These are the activations of a small neural network, seen along a few directions. Each row is one input.
Each table varies a few parts of the input and shows all the possible inputs, shuffled.
Descriptions start from the smaller parts, as in this example, which fits no table here: one of 8 places around a ring, together with either a single point or one of 9 places along a line or (one of 2 separate values, together with one of 6 places along a line).
Shared parts are said once, and a part with two or three values counts as separate values.

Other details of the inputs shift rows strongly along two fixed directions, in all tables alike. That doesn't count.

A family of inputs:
row 1: [  1   3  11  -4   5   4   0  -5   0  -8   0 -10 -10]
row 2: [ -8   7 -13  -8 -11 -19   1 -10   2  10  -2  17  16]
row 3: [ 4 -2  5  6  6  6 -3 -1  4 -4  2  0 -3]
row 4: [ -7  14  -8 -18 -11 -23  10 -13   2   2   2   7  15]
row 5: [ 2 -6  3  2  8  5 -4  0  1 -1  0 -6 -4]
row 6: [ 5  1  3  6  6  6 -2  0  4 -3  1  0 -4]
row 7: [ 4 -3  2  6  3  7 -3  2  0  0 -3  0 -8]
row 8: [ 3  1  3  5  4  8 -4  0  1 -1 -1  1 -6]
row 9: [ 3 -5  4  2  6  6 -5  0 -2  0 -1 -6 -3]
row 10: [ -4   6 -15  -8 -10 -21   7  -7   0  13   0  14  15]
row 11: [ 2  1  2  6  5  7 -2  1  4 -3  1  1 -6]
row 12: [  0   3  11  -4   7   4   1  -4   3 -10   1 -11 -12]
row 13: [ 3 -3  4  6  6  7 -4 -2  1 -3  1  1 -3]
row 14: [ 3 -6  3  0  5  6 -4  2 -3  2 -1 -5 -5]
row 15: [ 4 -7  2  1  7  6 -3  1 -2  0  0 -5 -5]
row 16: [ 3 -4  3  4  5  5  0  3  1  1  0 -3 -8]
row 17: [ 3 -4  4  5  6  6 -4 -2  1 -3  1 -2 -2]
row 18: [ 2 -5  2  2  6  5 -1  3  0  1  1 -5 -7]
row 19: [ 5 -6  3  3  8  5 -3  0  1 -2  1 -7 -2]
row 20: [ 5 -5  3  5  5  6 -1  2 -2  0 -1 -2 -7]
row 21: [ -4   2   6   6  -2  -1  -3   2  -3  -8  -2 -14 -15]
row 22: [ 1 -4  4  4  4  6 -6 -1  2 -2 -1 -3 -4]
row 23: [ -6   6 -15  -9 -12 -20   5  -7  -2  15  -3  14  13]
row 24: [  3   2  10  -4   6   4   1  -5   0 -10   1 -10 -10]
row 25: [ 2 -7  3  0  5  5 -5  3 -1  1 -2 -6 -7]
row 26: [  1   2  11  -4   5   3  -1  -4   2  -9  -1 -11 -12]
row 27: [ -6  -1  11  -4 -41  63  42  91 -17 -34  18  21  76]
row 28: [ -5   4 -16 -12  -9 -21   5  -8  -1  13   1  10  17]
row 29: [ 6 -4  2  7  4  7 -2  1  0 -2 -1  0 -7]
row 30: [ 6 -3  2  6  5  6 -1  2  3 -2  0 -2 -7]
row 31: [ -7   8 -13  -8 -11 -18   2 -11   1  11  -1  17  16]
row 32: [ 3 -5  4  4  3  5 -2  4 -1  1 -3 -3 -9]
row 33: [ 1 -4  4  4  6  6 -4 -2  4 -2  1 -3 -3]
row 34: [ -3   4   6   6  -2   0  -2   1  -4  -7  -1 -14 -13]
row 35: [ 3 -6  3  2  4  5 -3  4 -1  2 -1 -4 -8]
row 36: [ -2   4   6   7   0  -1  -1   1  -1  -9   1 -15 -12]
row 37: [ 5  0  2  6  5  7 -3  0  2 -3  0  2 -5]
row 38: [ -6   7 -17  -7 -11 -20   6  -7   3  12  -2  16  13]
row 39: [ 2 -6  2  1  7  5 -3  2  0  0  0 -6 -6]
row 40: [ 1 -2  4  5  6  6 -4 -1  4 -3  1  0 -5]
row 41: [ -4   3   6   6   0  -1  -1   1  -1  -8   0 -15 -14]
row 42: [  4  -4   3   6   3   6  -3   3   1  -1  -4  -1 -10]
row 43: [ 2 -3  4  4  4  7 -5 -2  1 -1  0 -2 -2]
row 44: [ -2   3   6   7  -1   0  -2   1  -4  -9   0 -14 -12]
row 45: [ -6   5 -15 -11 -11 -20   4  -7  -3  15  -1  12  14]
row 46: [ -7   4 -14 -11 -10 -20   2  -8  -1  12  -3  11  18]
row 47: [ 3  0  3  6  4  7 -5  2  3 -2 -2  1 -7]
row 48: [ -5   6 -16 -11  -9 -21   6  -7   0  13   1  11  16]
row 49: [ -5   5 -16 -10  -9 -20   5  -8  -3  14   0  13  15]
row 50: [ -5   4 -15 -10  -8 -20   3 -10  -2  11  -1  12  19]
Description of these inputs: one of 5 places around a ring, together with either one of 2 separate values or one of 8 places around a ring.
The inputs of row 47 and row 11 match in every part but the place on the ring of 5. If row 35 is changed in the same way as row 47 into row 11, which row does it become? -> row 18
Which other rows does row 45 become when the place on the ring of 8 takes its other values? List them by row number. -> row 7, row 8, row 9, row 14, row 23, row 31, row 43
A walk changes only the place on the ring of 5. It starts at row 12 and steps to row 26. List the rest of the walk in order. -> row 1, row 24, row 4
A walk changes only the place on the ring of 8. It starts at row 28 and steps to row 48. List the rest of the walk in order. -> row 10, row 30, row 6, row 3, row 27, row 19
Which other rows agree with row 20 in the place on the ring of 5? List them by row number. -> row 13, row 15, row 17, row 24, row 29, row 37, row 44, row 49, row 50

A family of inputs:
row 51: [-23   6 -26 -18 -28 -32  11   4 -11  20   2  12  37]
row 52: [  7 -17  10   9  22   1 -23 -23   1   3  -7 -16 -23]
row 53: [  7 -11   5  12  21  -2 -23 -18  -3   5  -3 -26 -24]
row 54: [ 14  -1  11   2  22   1  -7 -19   2   2  -3  -9 -40]
row 55: [ 14  -9  15  -7  32   5 -12 -25  14   2   0 -10 -25]
row 56: [ 13 -17  30  12 -12  81  34  95 -15 -45  15 -11  25]
row 57: [-11  16 -29  -5 -23 -25   8  -5   1  12   6  28  47]
row 58: [  6  -5  10   9  13  -1 -18 -14  -6   7 -10 -14 -41]
row 59: [-10  10 -23  -7 -21 -21   7 -10   4  10   2  36  46]
row 60: [ 15 -20  36   7  -3  90  27  79 -12 -47  17  -3  39]
row 61: [ 16  -7   6   5  30   0 -12 -23   6   0   4 -21 -22]
row 62: [-17  10 -22 -26 -27 -23   7  -1  -7  17  -7  27  35]
row 63: [  8  -5   1  25  17  -5 -16 -12   9   1  -5 -11 -37]
row 64: [  4  -8   4  12  11  -5 -15 -10  -3   8 -11 -23 -42]
row 65: [  2  -6   3  20  23  -3 -18 -16   9   2   2 -16 -31]
row 66: [-15  28  30  -5   0 -18  -2 -29   4 -41   1 -49 -42]
row 67: [-12  13 -19 -16 -20 -19   8  -7   9  13   2  37  42]
row 68: [-12  21 -24  -7 -31 -24  13  -1  -3  15  -1  39  29]
row 69: [  5 -13   3  14  13  -9 -18  -9  -3   6  -9 -24 -38]
row 70: [  5 -21  39   5 -10  88  17  85 -16 -38   9  -7  33]
row 71: [ -9  16 -27 -22 -28 -31  26   2  -3  16   1  23  29]
row 72: [  8  -1   3  23  15  -2 -14 -14   9   3  -7 -10 -41]
row 73: [-13  17 -23 -15 -24 -19   8  -4   5  12  -2  39  36]
row 74: [  7  -9   6   3  28  -4  -8 -17   6   2   4 -24 -30]
row 75: [ -8  14 -21 -33 -19 -22  18  -6   2  13   0  32  37]
What is each input in this table made of? -> either a single point or (one of 3 separate values, together with one of 8 places around a ring)
Which other rows does row 64 become when the choice among 3 separate values takes its other values? List them by row number. -> row 71, row 72
Which other rows does row 56 become when the place on the ring of 8 takes its other values? List them by row number. -> row 54, row 55, row 60, row 61, row 71, row 74, row 75

A family of inputs:
row 76: [  5   0  18   9  24   3 -12 -18   4 -16   6 -34 -32]
row 77: [ 11  -4  -6   9   7   0   1  -4   2   9  -2   8 -10]
row 78: [ -7  -3  -5 -16  -7  -2   2   2   0  11  -1  17  20]
row 79: [-10   8  -6 -20 -28   5  30  36 -11  -9   7   4  38]
row 80: [ -3   1   3   0   7 -17  -5 -19   5  -6   1 -20 -14]
row 81: [  0  -2 -18   6 -10  -7  -1   9  -3  19  -6  17   7]
row 82: [  5   1   3  16   4  19   1  10   6 -10   8   7   8]
row 83: [  1  24  23  14  15 -13 -14 -39  16 -24  -6 -27 -68]
row 84: [ -4   6 -39  -4 -10 -55  -7 -37  -2  43 -11  28   2]
row 85: [-10  11 -30 -32 -29 -35  15 -12  -9  27  -3  39  48]
row 86: [ -3   0  -5  -7  28 -53 -24 -64  14  23  -8 -27 -55]
row 87: [ -7  -3  -1   6   2 -19 -13 -13  -4   2  -5 -21 -15]
row 88: [ 12 -10   9  33  23  18 -23  -6   4  -1  -3 -11 -30]
row 89: [ 10 -14  16  20  17  35  -3  24   7  -9   3  -6 -20]
row 90: [-11  14 -21 -20 -15 -30   1 -25   2  17   1  27  39]
row 91: [ -3  10   4 -16 -12  20  20  17   2 -17  13  19  49]
row 92: [ 6 -9  6 -7  4 21 -1 13 -3 -1 -1  3  7]
row 93: [  5   0 -10   3   0   0   4   6   5   8   0  13   2]
row 94: [  5 -10  10   5   0  11   1  17 -18  -4  -2 -23 -15]
row 95: [ -4  -6   7  -2 -21  29  17  54 -20 -13   3 -11  20]
row 96: [-27  44 -25 -13 -35 -72   1 -47   4  13 -12  18  -7]
row 97: [ -7   1   7   5  -7   9   1  16 -11 -12   5 -17   7]
row 98: [  7  -5  13  -1   6  11   8  10  -9 -11   3 -22 -15]
row 99: [  1   1   4 -10   4   2   2 -10   9  -8   4   8  18]
row 100: [ -1   5  -2 -25 -16  17  24  26  -1  -8   8  23  45]
row 101: [ -4  -9  -4  12 -15  26   8  43  -6   3   0  17  19]
row 102: [  8  -8   7  22  11  20  -6   9   9 -10   3  -1  -8]
row 103: [ -2  -5 -11  18  -7   0  -8   7   1   7  -4  13   8]
row 104: [  6 -12  15   7  11  23 -11   4   2 -11  -1  -5  -1]
row 105: [ 16  -6  14  -6  23  14   0 -12   3  -5   0  -5 -13]
row 106: [ 11 -13  27  -2  23  38  -2  13   8 -17   5 -10 -12]
row 107: [ -8  -6  -1  -2   3 -17 -10  -8  -5  11  -6 -20 -22]
What is each input in this table made of? -> one of 2 separate values, together with either a single point or (one of 3 separate values, together with one of 5 places along a line)
Which other rows does row 77 become when the choice among 3 separate values takes its other values? List them by row number. -> row 98, row 105
Which other rows does row 104 become when the choice among 2 separate values takes its other values? List them by row number. -> row 99
